These are the activations of a small neural network, seen along a few directions. Each row is one input.
Each table varies a few parts of the input and shows all the possible inputs, shuffled.
Descriptions start from the smaller parts, as in this example, which fits no table here: line(4) and (point or line(9) or (values(3) and ring(8))).
Shared parts are said once, and a part with two or three values counts as separate values.

Other details of the inputs shift rows strongly along two fixed directions, in all tables alike. That doesn't count.

A family of inputs:
R1: [ 0.52 -1.58  1.55  0.89  1.99  1.02  0.90 -0.30  1.55 -1.74  1.32 -4.40]
R2: [ 1.95  2.09  4.94 -2.37  1.40 -5.48 -2.02  0.87 -3.04  7.00 -0.18 -2.27]
R3: [-0.18  1.93  0.89 -3.82  0.76  0.07 -5.91  2.10  0.19  6.11 -2.48 -2.70]
R4: [-1.24  1.15  0.64  0.88 -3.32  0.94  0.55 -2.25 -3.42  0.84 -1.51  6.04]
R5: [ 0.39 -0.32 -2.73 -0.61  2.49 -0.68  1.16 -1.48  4.84 -3.97  1.76 -0.51]
R6: [ 1.96  0.54  2.56 -0.19  1.39 -0.56  0.00  1.41 -3.47  3.77  2.59 -4.92]
R7: [-1.58 -0.78  0.24  4.59 -4.29  1.53  2.84  1.50 -4.03  0.50 -1.53  2.46]
R8: [ 1.97  2.64 -0.37 -3.24  2.22 -3.04  0.57  0.11 -2.45  3.87  1.61 -2.62]
R9: [ 0.00 -2.22 -1.56 -1.72  2.37 -0.98  1.36 -1.37  3.33 -4.35  0.74 -1.54]
R10: [-0.69  1.24 -0.22  3.18 -3.30  2.86  2.59 -0.04 -4.91  1.55 -0.40  2.02]
R11: [ 2.21  2.31  1.91  1.11  1.25 -1.00  0.54  0.80 -1.50  5.01  2.07 -4.56]
R12: [-1.55 -1.57 -4.25  2.64 -3.34  0.75  2.54 -0.11  0.37 -4.96 -1.14  6.33]
R13: [-2.80  0.23 -2.67  1.31 -5.66  6.19 -0.76  3.21 -1.13  0.97 -3.96  2.35]
R14: [ 0.84  0.66  1.73 -0.62  2.45 -1.22 -1.52 -2.48  3.93 -0.82  1.19 -0.10]
R15: [-0.67  0.32  0.77  2.23 -4.04 -0.78 -0.20 -0.53 -2.73  1.01 -1.86  6.46]
R16: [ 0.12 -1.76  1.82 -1.53  2.65  0.13 -1.94 -2.32  3.31 -3.97  1.35  0.53]
R17: [ 0.36  1.87 -2.59 -4.36  1.21 -0.24 -3.17  3.71 -0.57  5.75 -1.96 -4.09]
R18: [-0.68 -2.66  1.59 -0.90  2.47  0.18 -1.19 -3.29  5.51 -5.88  0.35  0.06]
R19: [-0.11 -2.62 -2.48 -1.71  3.12  0.33  0.57 -1.28  4.31 -6.88  2.21 -0.59]
R20: [-0.55  0.13 -0.41  5.04 -4.49  1.69  2.18  1.60 -4.03  0.85 -0.72  3.04]
R21: [-0.26 -1.60 -1.35 -0.79  2.65 -1.72  0.91  0.15  3.96 -4.64  0.54 -0.99]
Each input here is: values(3) and (point or ring(6)).
Q: Changing only the values(3) part turns R12 into R20. The same change can be made to R9. Which row results?
A: R1
Q: A walk changes only the ring(6) part. It starts at R2 and steps to R15. List the rest of the walk in order.
A: R14, R4, R16, R18

A family of inputs:
R22: [ 0.90  1.16 -0.40  0.61 -1.10 -1.14  1.94  2.15 -4.00  4.09 -0.17 -1.78]
R23: [ 0.89 -0.20  0.60  0.18 -0.53 -0.65  0.94  2.03 -3.67  2.91  0.22 -2.49]
R24: [ 1.54  2.07 -0.32  0.06 -0.97 -0.22  1.36  1.31 -4.11  5.22  0.83 -1.89]
R25: [-2.79 -1.09 -1.17  0.69 -4.32  2.90 -0.08 -0.12 -1.91 -0.80 -3.46  4.80]
R26: [ 2.51  2.55  3.88 -1.38  0.44 -2.59 -0.14  2.50 -6.65  9.53  0.65 -5.68]
R27: [-0.09 -0.55  1.53  1.56 -1.18 -1.05  0.47 -1.60 -0.69  0.07 -0.19  2.88]
R28: [-1.41  0.29 -0.86  2.96 -3.52  0.71  1.80 -1.76 -2.24 -1.45 -0.87  6.67]
R29: [ 3.34  1.82  3.84 -1.56  4.83 -2.62 -2.06  1.74  1.14  4.21  2.89 -8.83]
R30: [-0.36 -0.35 -0.99 -1.36  4.17  1.99 -3.50 -0.61  8.34 -5.88  1.38 -2.09]
R31: [-0.50 -0.49 -2.20 -1.77  2.83  1.69 -2.12 -0.83  5.96 -4.37  0.64 -1.15]
R32: [ 1.53 -1.39  1.88 -2.65  4.89 -2.85 -0.98 -1.27  3.94 -2.62  2.55 -3.69]
R33: [-1.59  0.42 -1.69  4.21 -4.14  3.47  2.35  0.42 -2.51 -0.93 -0.80  3.90]
R34: [-1.19 -0.59 -1.11 -0.87 -2.28  0.45 -0.72  1.36 -2.16  1.48 -2.41  2.00]
R35: [ 0.70 -0.57 -0.27 -1.01  1.83 -2.45  0.94 -0.89  1.88 -2.29  1.14 -0.15]
R36: [-0.85 -0.04 -2.00 -1.63 -0.01  0.10 -0.77  0.71  1.37  0.22 -1.55  0.15]
R37: [-1.34 -2.79  0.61  0.53  2.01  1.00  0.38 -3.17  4.82 -7.63  0.92  1.49]
R38: [ 0.99  0.33 -0.16 -0.56  1.72 -1.32  0.63 -2.24  1.49 -1.52  1.55  0.46]
R39: [-2.31 -0.58 -1.15  2.00 -4.68  2.58 -0.43  0.28 -1.04 -0.25 -3.33  5.40]
Q: Describe the family of inputs behind these rows.
A: values(3) and ring(6)
Q: Changing only the values(3) part turns R25 into R26. The same change can be made to R34. Which row results?
A: R23
Q: Which other rows does R39 become when the values(3) part takes its other values? List them by row number.
A: R27, R29

A family of inputs:
R40: [-0.54 -0.99  0.21 -0.03  1.84  0.66 -0.68 -1.96  3.88 -4.51  0.92  0.68]
R41: [-0.84  0.26 -0.45  3.02 -3.60  1.46  2.08 -0.05 -3.34  0.73 -0.95  3.30]
R42: [-1.00 -1.32 -0.72  2.18 -0.27  2.37  1.11 -1.14  2.19 -4.43  0.65  1.08]
R43: [ 2.16  1.31  2.48 -2.12  4.10 -2.91 -2.06 -0.45  2.36  1.67  2.25 -3.84]
R44: [ 0.88  1.33 -0.44 -0.60 -1.75 -1.60  1.57  0.56 -4.58  4.52 -0.45  1.12]
R45: [ 1.01  0.13  2.34 -1.59  2.53 -2.32 -1.47 -0.36  0.79  0.42  0.76 -2.35]
R46: [-0.46  0.75 -1.87  1.50 -2.59 -0.31  1.82  0.16 -2.61  0.85 -0.86  3.26]
R47: [-2.96 -1.22 -2.81  2.83 -4.23  5.03  0.15  0.99 -0.15 -2.51 -2.62  3.95]
R48: [-0.71 -1.20 -0.37 -2.14  4.11  1.88 -3.88 -0.70  8.05 -4.87  0.28 -3.08]
R49: [ 0.94  0.69 -0.04 -1.04 -0.49 -1.88  0.98  0.62 -3.13  3.27 -0.09 -0.29]
R50: [ 2.16  0.83  2.56 -1.29  3.16 -1.88 -0.86  0.62  0.28  2.56  2.02 -5.25]
R51: [-1.15  0.03 -2.68 -0.94 -0.71  1.75 -0.82  1.50  1.34 -0.75 -1.47  0.16]
R52: [-0.19  0.12  0.93  0.26 -2.43 -0.54  0.67 -0.55 -3.36  2.05 -1.06  3.01]
R53: [-1.13 -2.18 -1.93  0.62 -0.09  0.80  1.38 -0.86  2.29 -4.93 -0.03  1.68]
R54: [ 1.83  1.49  2.79 -0.66  0.45 -2.52  0.02  1.60 -4.03  5.90  0.67 -3.43]
Q: Describe the family of inputs behind these rows.
A: values(3) and (point or line(4))
Q: Changing only the values(3) part turns R45 into R53. The same change can be made to R43. Which row results?
A: R46
Q: Which other rows agree with R41 in the values(3) part? List them by row number.
A: R42, R47, R50, R54
Q: Which other rows does R50 become when the values(3) part takes its other values? List them by row number.
A: R49, R52
